Each row below holds a small network's activations on one input, seen along a few directions.
Each table varies a few parts of the input and shows all the possible inputs, shuffled.
A made-up example of a description, with smaller parts first: one of 6 places along a line, together with either a single point or one of 11 places around a ring or (one of 2 separate values, together with one of 8 places around a ring).
Shared parts are said once, and a part with two or three values counts as separate values.

Other details of the inputs shift rows strongly along two fixed directions, in all tables alike. That doesn't count.

A family of inputs:
r1: [ 22  -5  11   2  30 -27 -82   5   3 -11 -34 -35]
r2: [  5  -6 -20  10  17  -1  10 -25  22  -6   3 -34]
r3: [  8 -16  22  34  -5 -26   8   1 -12 -16 -27  -3]
r4: [ 13   5  30 -27  -3 -61 -20 -14 -10   3 -26  -2]
r5: [ -7 -16   4  35   3 -22   2  14  42 -18  -2 -21]
r6: [  7  76  -8  36  21  35 -61  39 -47  -1  63  14]
r7: [ -9 -36   0 -58 -26  51  49 -43  24   8  -5  27]
r8: [ 19 -30   8  14  13 -16  -5 -42 -31  -9   2  -7]
r9: [-17  -5  -9 -51 -24  47  61 -26  26   0 -31  22]
r10: [  1 -17   0  30   1 -18   7  10  39 -17  -3 -28]
r11: [-12 -20  -1 -54  -9  50  56 -39  28  11 -18  31]
r12: [-22 -29   5  35   0 -38   6  11   6 -17 -10  -7]
r13: [-23  47  23  10 -10  49 -18  74  -9   1  65  37]
r14: [ 14  -4  -1  23  33 -11 -29  17  15 -72  -5 -26]
r15: [-13  -1  22 -95 -38   4  29 -14  44  16 -30  29]
r16: [ -4  -7  -5 -25 -32  16  70 -35 -15  30 -45  30]
r17: [  3 -17  14 -39  20  -6 -40  12  21 -11 -30 -32]
r18: [  4  -3   2   1   9  12  -2  -3  16 -48 -13 -23]
r19: [  0 -21   3 -28 -17  18  65 -48 -13  41 -32  39]
r20: [ 21  -1   5  40  37 -29 -25 -28 -37 -31  -9 -31]
r21: [  5 -14 -16   8  30  -5   8 -29  26   0  11 -22]
r22: [ 19  -4  -8  20  -1  -1  -9  -3  13 -29 -33   9]
r23: [-14  40 -21  20 -11  12  -1  72 -46  28  65  29]
r24: [  9   6 -22  35  39 -25 -19 -10  16 -34  10 -53]
r25: [ 21   7  -3  35  35  -4 -47 -33  -6 -41 -10 -25]
r26: [ -8 -25 -14  13  31 -24   5 -30 -12  -5   5 -13]
r27: [-10  -7   8 -32  -2 -67 -16  -6   5   5  -8 -12]
r28: [  3  -9  20  30  26 -11 -32  16  22 -67  -1 -30]
r29: [  7   6   8 -28   6 -54 -25  -3  40   0   1 -29]
r30: [  3  57  -2   8  11  55 -33  20 -37  33  64  45]
r31: [  6  67  -3  23 -13  49 -35  47 -38  15  52  27]
r32: [-12 -12 -23  16  17 -28  11 -18 -13 -16  -9 -23]
r33: [ -7 -13 -22 -25 -42  26  71 -12  39  29 -23   3]
r34: [ 15 -18  17 -15  10 -36 -29   3 -20  21 -44 -22]
r35: [-14 -28   0  31  -1 -34   9   9   2 -17  -8 -15]
r36: [  1 -10  18  33  -6  -5 -17  -2  23 -27 -30  11]
r37: [  0 -17  26  36  -6 -27   8   3  -8 -14 -28   8]
r38: [  5  75  22 -28 -13   5 -64  43 -22  33  51  38]
r39: [ 15  -5   5  23  -3 -17  12 -13 -24 -15 -29 -12]
r40: [  9  52   1  24 -12  20  -4  65 -61  27  48  41]
r41: [ -4  45  -5 -23  -1  21 -42  75 -11  70  59  -6]
r42: [-19 -50 -18 -36 -32  13  61 -44  -3  39  -1  24]
r43: [ 15  -4  16  52  16 -18 -45   2  12 -48 -17 -16]
r44: [-32  38 -21 -24 -57  53  55  48 -40  74  48  53]
r45: [-24 -25 -23 -30 -29  15  69 -36  -3  37 -22  17]
r46: [ -1  33 -15   4   0  42 -16  30 -21  42 103  11]
r47: [  4 -31  -4 -37 -36  44  36 -56  13  27 -20  41]
r48: [-22 -37  -8 -64 -34  -8  35   2   6  67 -46   7]
r49: [ 18  -6 -19  43  28 -33 -18  18  25 -40   5 -42]
r50: [  2  -3  -1  -4  26  17  -8 -24  10 -42  -4 -23]
Each input here is: one of 5 places around a ring, together with either one of 2 separate values or one of 8 places along a line.
- Changing only the place on the ring of 5 turns r44 into r33. The same change can be made to r27. Which row results? => r29
- Changing only the place on the ring of 5 turns r13 into r12. The same change can be made to r9. Which row results? => r32
- Change only the choice among 2 separate values in r4. List by row number the other rows that result. => r34
- Change only the place on the line of 8 in r40. List by row number the other rows that result. => r3, r8, r16, r19, r20, r37, r39
- List by row number the other rows that have the place on the ring of 5 in common with r22. => r1, r6, r25, r30, r31, r36, r38, r43, r47

A family of inputs:
r51: [  0  20   6  44  26 -14 -35  42 -20 -44  53 -24]
r52: [-12  15  16 -59 -11  35  -4  27  -6  48  12  15]
r53: [  6 -49   1   9  10 -48  24 -67  12 -53 -72 -33]
r54: [-11 -65  -7  -7 -10 -25  66 -77  28   7 -74  -7]
r55: [  9  36   3  66  51 -34 -71  52 -30 -69  60 -43]
r56: [-21  18 -10 -15  -7  43  24  -1   0  43  37  22]
r57: [-12   0 -22  -3 -27  40  45  32   6  47  25  34]
r58: [  3 -70  29   9 -17 -10  30 -54  60 -53 -82  12]
r59: [ -8 -60  -9 -30  -2  -9  61 -80  56 -11 -59  -9]
r60: [-23  10  -1 -32 -21   2 -14  46   0  28   2  21]
r61: [ -4 -55  -3 -51 -37 -45  41 -66  38  16 -96  10]
r62: [-3 38 -8 -9 -3 39  3  5 -6  8 18 13]
r63: [ 24 -55  -1  60  67 -92 -36 -53  -1 -96 -30 -70]
r64: [ 16  43   0  50  67 -20 -87  29 -36 -69  73 -47]
r65: [ -3  33  -3   8 -11  18  11   8 -32  18   8  22]
r66: [-20  25  -3 -40 -48   8   9  36  15  51   7  40]
r67: [ -1  35 -15 -29 -21  65  30   9  -4  35   7  35]
r68: [  0  18  25  16  32 -24 -69  63 -17 -11  26 -35]
r69: [  2   0 -19  15  -1  16  15  11 -29  36  29  20]
r70: [ -1  13  23 -10  13 -11 -38  34 -41  24  12  -6]
r71: [-20  13  -5 -10 -23  23  45  -1 -23  51  28  44]
r72: [  9 -68  24 -15  -7   7  25 -82  58 -49 -78  13]
r73: [  5  25 -10  14 -18  39  13  34   0  16  -4  20]
r74: [ -5  32 -10  -1 -26  43  29  36  -2  25   2  29]
r75: [  8  20  16 -47  -7  15  -9  19   2  38  18   6]
r76: [ 18 -46   9 -50 -12 -43  22 -72  69  -7 -76 -24]
r77: [ 19  31  -8  34   9  18 -20  18 -39   6   6   9]
r78: [ 10  31  15 -19 -22 -18 -10  12 -14  45  17  19]
r79: [ 13   7 -10  65  24  -6 -52  14 -47  -5  46 -31]
r80: [  35   49   -7   69   70    1 -101   31  -30  -53   46  -45]
r81: [ 13  11 -14  47  32  15 -60  11 -20 -15  57 -39]
r82: [  2  31 -10  -3 -20  37  26  13 -33  36   0  35]
r83: [ 12  46   2  50  61 -16 -86  22 -32 -65  64 -48]
r84: [-11  14 -12 -28 -12  38  31   5  -5  21  45  30]
r85: [-14  10   1 -20 -33  31  48   8 -34  32  26  41]
r86: [ -2 -47  -5  -3 -14 -21  54 -50  55 -35 -94 -19]
r87: [-30  13  -7  -4 -30  35  46  23   6  51  26  32]
r88: [  1 -80 -15  15 -19 -15  43 -52  51 -19 -72 -36]
r89: [  4 -59  -3 -12  -5 -37  54 -68  16 -38 -77 -14]
r90: [ -6   8  28  -4 -38  50  20   0 -22  25  11  76]
r91: [  34  -32   19   41   46 -110  -67  -25   49  -77  -47  -83]
r92: [ 12  26   3  40  55 -10 -66  19 -28 -58  68 -40]
r93: [ -3   5 -25 -15  -6  49  24   9   0  41  37  25]
r94: [-11  30  -6 -52 -27  18 -12  12   8  45  19  31]
r95: [ -5 -72  -8  -9 -10 -35  65 -50  54 -38 -66 -15]
r96: [ -5  18  18 -44 -37  16  22  45   8  57   8  25]
r97: [-23  26  -2 -18 -41  36  44  28  -2  23  16  33]
r98: [ 28  29  26  31  47 -52 -86  37 -44 -13  37 -40]
r99: [-19  13  -1 -43 -26   6  -6  26 -31  50   1  38]
r100: [-22  16  -6 -69 -26  34  -2  22  -2  50   9  38]
r101: [ 11 -49   2  70  66 -86 -39 -37  36 -93 -31 -79]
- Changing only one part turns r95 into r63. The same change can be made to r87. Which row results? => r54
- Changing only one part turns r75 into r98. The same change can be made to r83. Which row results? => r53
- What is each input in this table made of? => one of 3 separate values, together with either a single point or one of 5 places around a ring or one of 11 places along a line
- A walk changes only the place on the ring of 5. It starts at r60 and steps to r66. List the rest of the walk in order. => r91, r96, r68
- Change only the choice among 3 separate values in r90. List by row number the other rows that result. => r58, r72
- Change only the place on the ring of 5 in r100. List by row number the other rows that result. => r52, r75, r76, r94
- A walk changes only the place on the line of 11. It starts at r81 and steps to r93. List the rest of the walk in order. => r56, r59, r84, r92, r64, r83, r62, r67, r80

A family of inputs:
r102: [  6 -41  -2 -19   1  -3  16 -41  40 -17 -51 -13]
r103: [  0 -42  -8 -17   0 -21  27 -34  30  -8 -50 -21]
r104: [  7  20  12  33  30 -22 -53  26 -28 -28  24 -15]
r105: [ 15 -42 -23  77  41 -29  -4 -50   7 -89 -22 -45]
r106: [  3  16   0  27  35 -24 -50  19 -19 -21  41 -29]
r107: [ -4  12  -7 -16 -15  17  15  13  -4  34  15  17]
r108: [  4 -37   2 -11  -6 -19  22 -35  19 -13 -64 -10]
r109: [ -2 -42 -17  37  10   9  54 -60  20 -32 -43  -8]
r110: [ -1  14  -2 -16 -16  18  12   9  -9  34  11  21]
r111: [ -7  13   7 -14 -21  15  13  16 -12  23   6  30]
r112: [  3 -38  -1  -8 -10 -23  24 -35  30  -9 -56 -15]
r113: [ -3  15   1 -11 -22  17  12  15  -7  31   7  22]
r114: [  7  18  11  31  31  -7 -59  27  -5 -35  33 -18]
r115: [ -4  16   2 -12 -22  18  11  14 -10  30   4  23]
r116: [  4  18   6  40  35 -31 -55  32 -16 -32  35 -29]
r117: [ -3  14  -1 -19 -14  21  11  10 -18  30   4  23]
r118: [-14   9  -5 -23 -14  15  17  12  -6  29  21  15]
r119: [  3 -40   2 -18  -2 -22  22 -48  17 -13 -51  -9]
r120: [-10  11   2 -12 -20  12  18  20  -1  26  14  24]
r121: [ -4   3 -11  24 -12  55  52  -3 -17   0  32  22]
r122: [  2  17   5  33  30 -26 -47  33 -14 -26  34 -25]
r123: [  3 -39   3 -17  -4 -24  22 -49  21 -11 -50  -9]
r124: [ -9  10  -3 -19 -15  14  16   8  -5  31  21  19]
r125: [ 12 -36  -1  28  33 -54 -25 -24  23 -51 -40 -55]
r126: [ 10  19   6  32  31  -3 -61  26  -5 -29  29 -24]
r127: [ 16  30   1  28  43 -11 -64  19  -9 -37  33 -32]
r128: [ -4  24  -1 -21 -18  32  10  16   8  16   8  19]
r129: [ -4  15   2 -13 -21  19  11  15 -13  28   3  24]
r130: [ -6  13  -3 -11 -20  16  16  19  -2  31  11  18]
r131: [  8 -38  -2 -15  -2 -20  21 -43  19  -9 -58 -11]
r132: [  4 -40   2 -16  -3 -25  23 -48  24 -10 -47 -10]
r133: [ -7  14   8 -13 -22  13  13  15  -9  25   8  29]
r134: [ -7  22   5 -22 -19  28  12  17   9  11  12  25]
r135: [ -9  12   5 -12 -23  13  15  18  -4  26  12  24]
r136: [ -2 -41  -5 -12  -6 -22  28 -28  32 -11 -54 -20]
r137: [  5  14   5  14  27   2 -47  11  -6 -20  34 -14]
r138: [ -8  12   3 -22 -14  18  11   5 -19  27  11  25]
r139: [ -4  13  -4 -16 -18  18  13  11  -7  34  13  18]
r140: [ -7  21   0 -29 -13  30  10   4   4  16  19  20]
r141: [ 10  20  11  36  27 -26 -52  26 -19 -25  30 -17]
r142: [ 14  22   3  32  33 -20 -56  17 -26 -17  28 -23]
r143: [ -9  11   0 -19 -18  15  13   5  -8  31  19  20]
r144: [ -8  11  -8 -18 -15  18  15  15  -5  33  14  14]
- What is each input in this table made of? => either one of 3 separate values or (one of 4 places along a line, together with either one of 2 separate values or one of 8 places along a line)
- A walk changes only the place on the line of 4. It starts at r118 and steps to r103. List the rest of the walk in order. => r136, r122
- Change only the place on the line of 8 in r138. List by row number the other rows that result. => r106, r118, r119, r123, r124, r132, r143
